A small network was shown many inputs. Here are its activations along a few directions, one row for each input.
Each table varies a few parts of the input and shows all the possible inputs, shuffled.
Descriptions start from the smaller parts, as in this example, which fits no table here: one of 8 places around a ring, together with either a single point or one of 11 places around a ring or (one of 3 separate values, together with one of 4 places along a line).
Shared parts are said once, and a part with two or three values counts as separate values.

Other details of the inputs vary at random and push rows far along two fixed directions, the same in every table; ignore that.
To show where, the next rows are all for the same input, with only those details redrawn:
[ 2.82  1.03  1.35 -1.89  2.49 -3.44 -0.39 -0.45  0.37  1.15 -0.32  1.62]
[ 4.81  1.11 -0.06 -3.34  5.44 -5.27  0.40  0.82 -2.72  2.24  0.03  0.96]
[-1.00  2.26 -0.55  0.76  0.16  5.38  2.05 -2.94 -2.37  1.98  2.22 -3.73]
[ 1.70  0.75  3.23 -0.77 -0.22 -3.22 -1.49 -1.13  4.21 -0.11 -1.03  3.44]
[ 0.93  0.52  4.83  0.08 -2.21 -2.96 -2.50 -1.75  7.77 -1.70 -1.41  4.94]
[ 4.84  1.07  0.03 -3.26  5.25 -5.33  0.48  0.95 -2.73  2.36  0.03  1.00]
[-1.26  2.43 -0.96  1.00  0.16  6.39  2.42 -3.13 -3.19  2.27  2.61 -4.59]
[ 4.98  1.10 -0.37 -3.64  6.08 -5.52  0.62  1.03 -3.77  2.64 -0.03  0.59]

Rows:
R1: [ 0.86 -1.84  2.41  0.13  0.31 -3.36 -2.87 -1.41  3.44  0.33 -0.64  4.11]
R2: [-2.93 -0.90 -2.54 -1.68  0.83  8.03  3.39 -1.56 -1.63  3.64  1.41 -3.62]
R3: [-1.23  0.72 -2.18  1.47 -0.09  7.33  2.54 -3.57 -4.91  1.60  1.28 -1.86]
R4: [-1.67 -2.53  3.75  1.68 -0.36 -1.99 -1.84  1.46  2.03 -2.69  0.22  1.74]
R5: [-3.33  1.42  0.53  2.32 -4.15 -1.22 -0.70 -0.63  4.83 -1.14  0.58  1.80]
R6: [-3.50 -0.05  0.51  3.02  0.38  4.48  3.11  0.25 -4.39  0.21  2.36 -5.56]
R7: [-1.06  0.14  1.27  2.92 -4.15  2.02 -2.93 -0.96  5.07 -3.03 -4.05  3.68]
R8: [-1.90 -2.70  2.81  2.81 -1.78  1.00 -0.77  0.51  2.20 -3.80  0.52  2.02]
R9: [-0.54  0.33 -3.14  0.73 -0.40 -0.70 -0.27  0.82 -1.63 -0.20  2.03  1.38]
R10: [ 3.42 -1.15 -3.70 -4.27  5.40 -2.19  0.89  4.82 -2.37  3.38 -2.69 -1.05]
R11: [ 4.95  2.19 -2.41 -1.75  5.17 -3.62  0.10  3.22 -4.11  1.79 -1.20 -2.25]
R12: [-0.28 -0.10  5.31  0.44 -0.70 -3.37 -1.13  2.23  3.66 -3.58 -0.76  2.09]
R13: [-0.90  0.63  0.81  3.11 -2.13  0.60 -1.72 -0.27  3.69 -0.15 -2.38 -0.49]
R14: [ 3.62 -1.23 -1.79  0.60  2.06 -2.68 -2.12  1.94 -0.09 -0.28 -1.89  1.83]
R15: [-6.48  0.19 -0.72  0.04 -6.08  5.76  0.52  0.17  6.40 -0.33  0.85  0.84]
R16: [-4.40 -1.73 -1.15 -0.91  0.86  8.31  4.38  2.21 -3.56  0.84  2.27 -5.74]
R17: [-0.15  2.43  1.37 -0.23 -2.70 -4.39 -1.55  1.52  4.42 -1.46  0.27  3.54]
R18: [ 2.10  0.25 -3.29 -2.05  3.79 -6.77 -0.76  3.28 -4.22  1.88  1.63  1.34]
R19: [-1.00  2.26 -0.55  0.76  0.16  5.38  2.05 -2.94 -2.37  1.98  2.22 -3.73]
R20: [-4.88 -0.56  2.20  3.89 -4.06  7.40  1.27 -1.37 -0.39 -3.58  0.42 -0.73]
R21: [-3.12 -0.12  0.57  4.68 -4.64  5.32 -2.96 -1.82  4.65 -1.12 -0.73 -1.03]
R22: [ 3.12 -1.54 -2.34 -1.00  4.40 -0.88  0.55 -0.71 -4.40  1.87  1.22  0.73]
R23: [ 1.39  0.18  2.28 -1.40 -2.57 -4.56 -1.66  0.51  3.19 -2.77 -1.80  0.71]
R24: [-2.25  0.14 -2.10  1.08 -1.60  2.59  1.95 -1.97 -3.01 -0.11  0.68 -5.88]
R25: [-0.67 -1.62 -4.92 -4.09  1.39  3.89  3.85  1.70 -5.86  2.30  0.81 -6.58]
R26: [-0.13 -0.61  3.06  1.44 -1.60 -1.70 -0.84 -2.06  4.47  0.83 -0.92  2.74]
R27: [ 2.81 -1.29 -1.22 -2.33  0.42 -4.34 -0.23  0.91 -2.82 -2.05 -2.42  1.71]
R28: [ 1.96 -2.17 -2.41 -0.95  0.37 -1.97 -0.20  0.36 -3.31 -1.29  0.10 -1.10]
R29: [ 1.74 -2.26 -0.45 -1.48  0.02 -5.08 -1.79  0.88 -1.04 -0.85 -0.67 -0.13]
R30: [-3.37  1.27  0.56  2.08 -5.70  0.68 -1.84 -0.91  4.48 -3.04 -0.83  5.27]
Changing only one part turns R1 into R18. The same change can be made to R19. Which row results? -> R17
What do these inputs look like to the network? -> one of 5 separate values, together with either a single point or one of 5 places along a line
Which other rows does R24 become when the choice among 5 separate values takes its other values? List them by row number. -> R5, R6, R13, R26
Which other rows agree with R25 in the choice among 5 separate values? List them by row number. -> R23, R24, R27, R28, R29
Which other rows agree with R8 in the choice among 5 separate values? List them by row number. -> R4, R6, R12, R16, R20
A walk changes only the place on the line of 5. It starts at R7 and steps to R14. List the rest of the walk in order. -> R21, R13, R11

Rows:
R31: [-0.47  0.56 -1.69 -0.11  1.24  3.39  1.68 -0.60 -2.42  1.90  1.08 -2.12]
R32: [-0.34  1.01  0.72  0.60 -0.81 -0.17 -0.27 -0.97  1.24  0.29  0.14  0.06]
R33: [-1.04  0.10  0.65  0.96 -1.04 -0.20 -0.13  0.49  0.71 -1.06 -0.02 -0.08]
R34: [-0.06  0.60  1.01 -0.42 -0.63  0.04 -0.21 -0.76  1.69  0.24  0.00 -0.08]
R35: [-0.51  0.37  0.80 -0.73 -0.59  0.19  0.14 -0.72  1.74  0.55  0.14  0.67]
R36: [-0.33 -0.63  0.69  0.69 -1.13 -0.27 -0.31 -0.36  0.61 -1.07 -0.40  0.19]
R37: [ 0.37  0.49  0.52  0.77 -0.74  0.18 -0.61 -1.19  0.86 -0.38  0.05  1.13]
R38: [-0.57 -0.56  0.48  1.00 -1.02 -0.06 -0.37 -0.17  0.70 -0.85 -0.25  0.05]
R39: [-1.41  0.76 -1.84  1.00  0.43  2.47  1.39  0.18 -3.75  0.22  1.87 -2.82]
R40: [-0.77  0.05  0.55  0.67 -1.08 -0.45 -0.32  0.22  0.28 -1.39  0.39  0.55]
R41: [-0.54 -0.05 -1.69 -0.50 -1.93  0.06 -0.62  0.60  1.47 -0.35 -0.97  0.58]
R42: [ 3.89 -0.58 -0.13 -2.74  4.17 -7.62 -0.21  3.32 -2.43 -0.08 -1.04  1.88]
R43: [ 0.08  0.37 -4.13 -0.95  4.08  4.02  3.12  0.44 -7.82  3.18  1.86 -4.95]
R44: [-0.48  0.53 -1.88  1.09  0.92  2.72  0.78 -0.70 -3.64  0.77  1.17 -2.20]
R45: [ 0.00 -0.17  0.76  0.80 -0.72  0.17 -0.58 -0.65  0.62 -0.68 -0.77  0.47]
R46: [-1.00 -0.27  0.78  0.29 -0.84  0.25 -0.11  0.92  1.18 -0.85 -0.02 -0.35]
R47: [ 4.49 -1.12  0.07 -2.94  4.64 -6.81 -1.01  3.04 -1.12  0.64 -1.81  2.42]
R48: [-0.73 -0.32  1.03 -0.04 -0.93 -0.02 -0.09  0.69  1.12 -1.08 -0.17 -0.16]
R49: [ 3.99 -1.78 -0.55 -3.74  4.57 -6.86  0.03  3.15 -2.05  0.67 -1.14  2.42]
R50: [ 0.44  0.12  0.86 -0.01 -0.41  0.61 -0.29 -0.68  1.54 -0.04 -0.48  0.32]
R51: [ 0.00  0.80 -1.49  0.20  1.21  3.23  1.34 -0.63 -2.50  1.63  0.95 -2.90]
R52: [ 2.04 -0.63 -1.46 -2.17  3.67 -1.59  0.94  1.39 -3.49  1.46 -0.22 -0.24]
R53: [-0.54 -0.92  0.60  0.32 -0.83  0.42 -0.35  0.25  1.18 -0.63 -0.25 -0.23]
R54: [ 0.13  0.49  0.56  1.15 -0.86  0.13 -0.86 -0.97  1.44 -0.32  0.06  1.39]
R55: [-1.44 -0.55  0.86  0.02 -1.03  0.18  0.04  0.90  1.78 -0.73 -0.04  0.77]
R56: [-0.28 -0.97  0.78  0.00 -0.90  0.17 -0.28  0.05  1.07 -0.86 -0.39 -0.09]
R57: [-0.77  0.36  0.88 -0.35 -0.77  0.22 -0.09 -0.55  2.35  0.61  0.13  0.90]
R58: [-0.32  0.68  0.88 -0.07 -0.67  0.30 -0.28 -0.60  1.82  0.49  0.11 -0.17]
R59: [-0.12  0.92  0.93  0.28 -0.90 -0.41 -0.23 -1.15  1.22  0.05  0.01  0.21]
R60: [-0.15  0.96  0.70  0.35 -0.96 -0.41 -0.54 -1.25  1.05 -0.11  0.53  0.75]
R61: [ 0.04 -0.51  0.90  0.12 -0.52  0.61 -0.54 -0.24  1.12 -0.48 -0.79  0.22]
R62: [-1.31 -0.51 -1.84 -0.05  0.71  3.26  1.77  0.04 -2.97  1.13  1.23 -2.72]
R63: [-0.03 -0.13  0.52  0.88 -0.78  0.19 -0.84 -0.76  0.41 -0.83 -0.25  1.00]
R64: [ 0.28 -0.10 -2.06  0.18  1.61  0.49  0.91  0.29 -4.05  0.56  1.25 -1.86]
R65: [-1.16 -0.53  0.73 -0.36 -0.80  0.12  0.29  0.74  1.10 -0.76 -0.02  0.54]
R66: [-0.37  0.98  0.76  0.71 -1.13 -0.44 -0.77 -1.05  1.64 -0.02  0.51  1.01]
R67: [-0.92  0.01 -2.13 -0.16 -1.88  0.44 -0.65  0.77  1.47 -0.13 -0.84  0.31]
R68: [-0.02 -0.10  0.60 -0.32 -0.36  0.79  0.06 -0.63  1.60  0.26 -0.32  1.07]
R69: [-0.26 -0.09  0.60  1.13 -0.63  0.36 -0.65 -0.46  0.73 -0.47 -0.64  0.34]
R70: [ 0.38  0.45  0.73  0.69 -0.64  0.16 -0.31 -1.07  1.04 -0.26 -0.45  0.58]
R71: [-0.35 -0.59  0.40  0.74 -1.17 -0.25 -0.57 -0.47  0.39 -1.22  0.12  0.70]
R72: [ 0.16  0.53  0.53  1.03 -0.55  0.39 -0.37 -0.88  1.10  0.01 -0.32  0.45]
Changing only one part turns R47 into R61. The same change can be made to R38. Which row results? -> R36
Changing only one part turns R72 into R70. The same change can be made to R62. Which row results? -> R49
What do these inputs look like to the network? -> one of 2 separate values, together with either a single point or (one of 4 places along a line, together with one of 5 places along a line)
Which other rows does R58 become when the choice among 2 separate values takes its other values? List them by row number. -> R34
Which other rows does R40 become when the choice among 2 separate values takes its other values? List them by row number. -> R39
